A small network was trained on made-up records. Each row is its average activation on records with the value named, seen along a few directions.
Values that are neighbours, or in one group, have similar rows; names and order tell nothing.

Other fields shift rows strongly along two fixed directions, in all tables alike. That doesn't count.

J, 15 values:
j12: [ -4 -18  14  -9 -25 -34 -55 -19   8  21  -3  -3 -15  24 -19  22   5  13
 -20]
j3: [-14  21  18 -12   4   0  27   1  -2 -33   6  12  -2   9  -5   8 -13  -3
  -2]
j11: [  1   0  -1  10  -8  33  39  -4 -17 -11 -15  13   7 -18  -1  -9   1  -1
   4]
j14: [ -4  13   4   0  22  -7   0 -15  13  16   1  -8   1  -4  -6   7 -20   2
   0]
j8: [-20  -3  24 -23 -17 -47 -29 -18  10  23   0 -36 -10  -7  -5  30 -23  13
 -12]
j2: [  8 -31 -15   3  -3   0 -42  -2 -11  14  -3 -13  -5  -1  -4  19  10  22
  18]
j6: [-10 -20 -52  15   9 -14 -33   2   0   9 -10  -8  11 -11 -16   6  14   2
  18]
j5: [ 15   5  -5   5  18  26   8  17   9   8 -10  14  12 -15 -11  -7  13 -16
  -6]
j10: [  9   5 -14  17  21  18  41  38  -5 -17  11  37  -1 -14  18 -21   8 -19
   0]
j4: [ -8 -22 -13   4 -13  10 -30  -2   5   6  -1 -20  -3   6   4  -7  18  18
  13]
j7: [ -5  17   1   3  -1  -7  12  -3  12 -33  14  -4   7   3  19 -14 -12 -10
   3]
j9: [ -3  -6 -14   6 -18  26  21   6  -5 -14   0   7   8  14 -11   4   9   1
   5]
j1: [ 10   5  12 -15  -5 -26 -19   1   5  13   3  -4   4  19  17 -23  -4   3
 -13]
j15: [ 21  50  74 -15   7 -16  44  -4 -32  -4  50 -10 -23  13  20 -10 -48   2
 -17]
j13: [  3 -16 -33  12   8  36  17   2   9   1 -42  22   7 -17  -2  -6  41 -28
   9]
A value of J combines one of 3 hidden first parts with one of 5 second parts; all combinations occur once.
Q: j9 and j11 share the first part; j9 and j3 share the second. Which value has the first part of j3 and the second part of j11?
A: j8
Q: j7 and j14 share the first part; j7 and j1 share the second. Which value has the first part of j1 and the second part of j14?
A: j5

K, 15 values:
k3: [  7  13  15  -5   3   4  27   0  -2   7  -8  10  -3  -5   6  -9   0 -16
 -11]
k4: [  9  41  39  -8  16   9  60   7 -19 -13  41  11  -1  -8  19 -22 -37  -9
 -10]
k1: [  2 -15 -31  15   4  -8 -36   6   9   7  -5 -15   6   1  -6   4   7   8
  17]
k11: [ -6  20   1  -1  11  38  55   6   8 -42 -11  18  15   1   9 -15   6 -18
  -3]
k12: [ -2 -10 -10  -6   8 -39 -52  -7  12  22  -2 -14  -1   6  -8  11  -2   7
  -3]
k14: [ 13 -11   4   5  -8  -3 -17  -1  -1  25 -14   5  -6   3 -12  10   6   6
  -7]
k6: [ 10 -24 -18  13   2  17 -25   0  -2  26 -18 -14  -4  -2  -9  10  24  12
  12]
k7: [-16  -7 -11  -1   2  -1  -5  -6  11  -8  -7  -5   1  -1 -11  24  -1   1
   5]
k2: [-15  -6  -7   3 -11  -6  -5 -14  -8  -4   0 -19   2   0  -5   8 -10  16
   8]
k8: [ 10 -11 -18  10   2  14   2  19  -2 -14   1   8   6  -4  14 -11  18   0
   6]
k15: [ -9   4  42 -25 -26 -76 -67 -20  13  40  21 -29 -23  17   1   5 -29  15
 -19]
k5: [  1  39  55 -30  -5 -28  40  13 -19 -16  50  26 -13  13  28 -31 -36  -9
 -21]
k13: [ -3 -27 -66  31   5  66  17   7  10 -31 -44  23  25  -1 -23   5  56 -14
  15]
k10: [  2  -8  -1   1   0 -17 -31  -1   5  32 -12 -13  -5 -18 -20  21  -1   3
   2]
k9: [ -3   4   4  -3  -5  27  36  -7 -16 -32   7  10   3  -1  15  -9   0  -3
   9]
A value of K combines one of 3 hidden first parts with one of 5 second parts; all combinations occur once.
Q: k6 and k4 share the first part; k6 and k9 share the second. Which value has the first part of k9 and the second part of k4?
A: k2
Q: k15 and k12 share the first part; k15 and k3 share the second. Which value has the first part of k3 and the second part of k12?
A: k10
